[ 1.38 -3.78  4.36 -4.38  4.45 -3.72  3.55] → 4.45, 4.36

[[-2.84 -1.33 -2.04 -1.11 -5.37]
 [ 2.02  1.62  2.40  0.42  3.17]
 [-3.29 -2.53 -3.12 -0.58  0.21]] → 3.17, 2.40

[[-3.21  2.51 -2.45  0.08  4.64  1.38 -0.03]
 [ 0.05 -3.36  0.12  4.76 -0.83  1.14  3.13]] → 4.76, 4.64

[[-3.10 -4.25  3.18  4.21 -4.73  4.24]
 [-3.32 -4.32  3.11  4.36 -4.49  4.11]
 [-2.74 -4.26  2.86  3.82 -4.46  3.90]] → 4.36, 4.24

[-4.87  5.49  2.60 -2.71  1.99  3.26] → 5.49, 3.26

[ 4.14  3.94 -3.87 -3.61  3.36 -4.26] → 4.14, 3.94
---
[ 0.69  4.50 -2.60 -2.29 -0.14] => 0.69
[-2.91  1.45 -0.28 -1.62  5.14] => -2.91
[-1.88  5.21  3.10 -4.92  3.38] => -1.88
[-0.36  4.83  1.35 -2.99 -2.69] => -0.36
[ 1.46  1.03 -2.90  0.00 -4.56] => 1.46
[ 0.92 -1.94 -3.93 -4.29 -2.98] => 0.92
[-2.04  4.86 -3.43  5.30 -5.11] => -2.04
---
array([[ 141.15,   51.76,    7.72,  -58.87,  135.36,   -5.40, -124.64,
         193.26,  113.14,  100.74,  208.82,  -32.30],
       [ -22.07,  -91.28,  -71.79,  123.26,  169.77,  139.88,  136.99,
         -51.91,  218.13,   92.09,  -15.64,   56.92],
       [ -51.94,  -28.23,   -5.93,   95.85,  158.92,  155.90,  142.06,
        -112.93,  231.03,   89.52,   11.11,   -6.59],
       [ -28.75,  180.28,  -19.09,  119.45,  -26.37,   16.32,  109.92,
         221.63,   54.70,   38.54,  -72.77,  248.37],
       [  98.09,   30.09,   58.67,   50.19,  131.97,  -86.79, -154.90,
         -27.45,   63.22,  196.90,   46.37,  -21.62],
       [ -49.57,   41.11,  154.07,   39.27,   75.53,  284.81,   32.66,
          33.21,  -35.99,  -84.60,  150.82,   -9.13]]) | -6.59

array([[ 1.254,  0.976,  1.446,  1.227, -0.858,  0.083,  1.072,  0.144],
       [ 0.590,  0.537,  0.898,  0.501,  0.141,  0.872,  1.078,  0.902],
       [-0.246,  0.430,  0.911,  0.836,  1.319,  0.675,  0.976, -0.098],
       [ 1.471,  0.925, -0.274,  0.898,  0.213, -0.600,  0.620,  0.352],
       [ 0.585,  0.924, -0.199,  0.548,  0.646,  2.144,  0.167,  0.635],
       [ 1.002,  1.372,  1.674,  0.836, -0.502, -0.366,  0.695,  0.097],
       [ 1.127,  0.862,  2.260,  0.728, -0.420, -0.679,  1.111,  0.190],
       [ 1.562,  1.053,  1.986,  1.487, -1.776,  0.090,  1.487,  0.360],
       [ 0.076,  0.110, -0.239,  0.522,  2.005,  0.896,  0.473,  0.533],
       [ 1.603,  1.016,  1.236,  0.757, -0.841, -0.526,  0.895,  0.755],
       [-0.126,  0.238, -0.778,  0.346,  2.428,  1.066,  0.073,  0.529]]) | -0.098

array([[ 0.02, -0.03, -0.03, -0.09,  0.03, -0.08, -0.01],
       [ 0.10,  0.01,  0.04,  0.02,  0.06,  0.04,  0.05],
       [-0.10, -0.03,  0.01,  0.00,  0.03,  0.02,  0.03],
       [-0.19, -0.02, -0.07, -0.12, -0.07, -0.18, -0.12],
       [ 0.07, -0.05, -0.09, -0.14, -0.12, -0.16, -0.10],
       [ 0.16,  0.00, -0.04,  0.08, -0.06,  0.09,  0.00],
       [-0.06, -0.03, -0.02,  0.06, -0.11,  0.04, -0.04]]) | 0.03

array([[ 24.943,  19.829, -22.737, -18.900, -22.849,  18.637,  23.282,
        -19.246,  10.533,  26.895,  11.413, -10.218,   3.716,  -9.039,
         21.434],
       [ 14.461, -16.391,   6.029,  17.600,   8.938,  15.524,  12.586,
        -16.519, -11.907, -23.024, -25.287,  11.898,  -0.716,  21.852,
         19.699],
       [-20.582,   1.804,   9.096,  17.936, -16.693,  13.946,  -1.688,
         21.277,  26.814,  21.125, -16.469,  15.815,  17.721,  -0.671,
        -10.577],
       [-24.595, -14.389, -23.350, -25.758,   8.608,  27.152,  -4.349,
          7.562,   7.017,   8.164, -24.440,  25.480, -20.753,   1.965,
         24.507],
       [ 23.149,   4.139, -21.871, -20.738, -25.026,  11.889, -17.178,
         20.938,   4.843, -25.104,  18.197,   9.251,   9.144,   2.956,
         -9.117],
       [ 10.970, -12.775,  17.890,   1.694, -21.317,  13.875,  22.880,
        -11.162,  12.264,   4.006,  26.737,  22.744,  -1.922,   9.388,
        -14.357],
       [  1.009,  -1.498,  24.569,  22.174, -20.274,   3.062,   5.790,
         -4.236, -10.873,  -9.786,  -2.519,  17.871,  13.578,  -9.684,
          2.322],
       [  4.088,  -7.472,  13.466, -14.076,  26.337, -16.352,   3.305,
          9.493, -16.862,  -2.256, -24.932, -20.849,   5.877, -14.871,
         22.445]]) | -10.577

array([[-10.90,  15.57,   2.31, -13.41, -28.57,  -2.13, -23.85, -28.82,
         16.91, -20.37,  -8.96,  -0.03],
       [ -9.34,   4.28,  -8.17,  -6.48,   0.63,  -1.33,  -0.48,  -4.74,
         -4.89, -13.79,  -6.95,  -6.61],
       [ -7.49, -14.41,   1.80,  14.32,  -5.21,  -5.35, -16.49,  19.21,
         -1.48,   6.68,   3.62, -22.60],
       [  1.76,  -4.13, -10.24,   4.25, -14.48,  -6.40,  -8.45, -12.60,
         -3.89, -18.70,  -7.59,   5.60],
       [ -2.81, -12.01,   3.71,   4.67,  -1.94,  -5.38, -24.36,   4.95,
         -5.68,   1.73,  -1.45, -18.74],
       [ -5.61,  -6.83,   3.50,  -8.17, -12.33, -10.27,  -9.36,  -6.61,
         -3.15,   8.82,  -1.42, -12.78],
       [-20.63,  16.42,   0.05,  -7.81,  -0.70, -14.55,  -0.50,  -8.13,
          1.05,   6.60,   2.18, -12.78],
       [  4.45, -14.89,  14.94, -11.98, -17.42,  -4.30, -12.85, -10.08,
         -5.90,   8.14,  -1.16, -25.06],
       [  1.76,  -4.54,   2.37,  -9.64,  -6.28,   6.75,  -3.45,  -5.65,
         -2.77, -12.30,  -5.71, -17.59],
       [  0.24,  -7.99,   1.20, -10.97,   4.47,  -5.98, -22.63, -18.82,
        -13.03,  -7.98, -10.15,  -7.31],
       [-16.34,  11.72,  -6.04,  -6.15,   1.02,  -8.34,   0.19,  -5.10,
         -2.98,  -3.95,  -2.19,  -6.29],
       [  2.13, -11.30,  -5.27,   0.58,  -7.38,  -6.43,  -0.17,  -9.16,
         -8.13, -12.90,  -7.06,  -0.88]]) | -22.60
---
Input: [-5.20  3.38 -4.37 -0.96  2.93  0.27 -1.44]
Output: -5.20, -1.44

Input: [ 1.33 -2.07  5.06 -1.71 -0.29]
Output: 1.33, -0.29

Input: [-3.06 -2.06  3.49 -4.68  4.09 -1.18 -2.93]
Output: -3.06, -2.93

Input:
[[-3.66  4.23 -2.80  4.70]
 [ 1.99  5.47 -1.23  0.18]]
Output: -3.66, 0.18

Input: [-3.11  2.64  4.52 -2.15  4.68]
Output: -3.11, 4.68

Input: [1.97 3.91 0.94 1.52 1.41]
Output: 1.97, 1.41
---
Q: array([ 3.59, -3.62,  4.03, -4.04, -4.15])
A: 3.59

Q:
array([[-3.18, -0.46, -0.38,  3.05,  0.51,  2.99, -1.68],
       [-3.22, -1.89,  4.10, -0.01,  1.39,  2.82,  2.37],
       [ 0.72,  0.34, -4.45, -0.41, -0.13,  3.10,  4.99]])
A: -4.45

Q:
array([[ 5.29,  0.40, -1.95, -0.34, -2.38, -2.63],
       [-2.28, -0.49,  3.00, -2.82, -1.43,  1.30]])
A: -0.49

Q:
array([[-1.29, -0.75, -0.65,  0.07, -1.07,  1.68],
       [ 4.44,  2.38,  1.86,  0.54,  2.19, -4.90]])
A: 2.38

Q: array([-0.48, -2.86, -2.79, -1.24, -5.15,  0.52, -0.57])
A: -2.79

Q:
array([[-1.02, -1.13, -2.23, -0.37,  0.27,  1.51, -0.34],
       [-0.78, -2.86, -4.76,  0.92,  0.25,  0.77,  0.25],
       [-1.01, -0.53, -1.71, -0.64,  0.26,  1.90, -0.41]])
A: -1.71

Q: array([ 3.53, -3.57,  5.41,  0.75,  2.09, -4.62, -1.58])
A: 5.41

Q: array([-5.35, -0.83,  1.92, -1.14, -1.32,  5.31])
A: -0.83

Q: array([-1.38,  1.13, -0.02, -0.10, -3.98, -3.45, -1.10])
A: -0.02
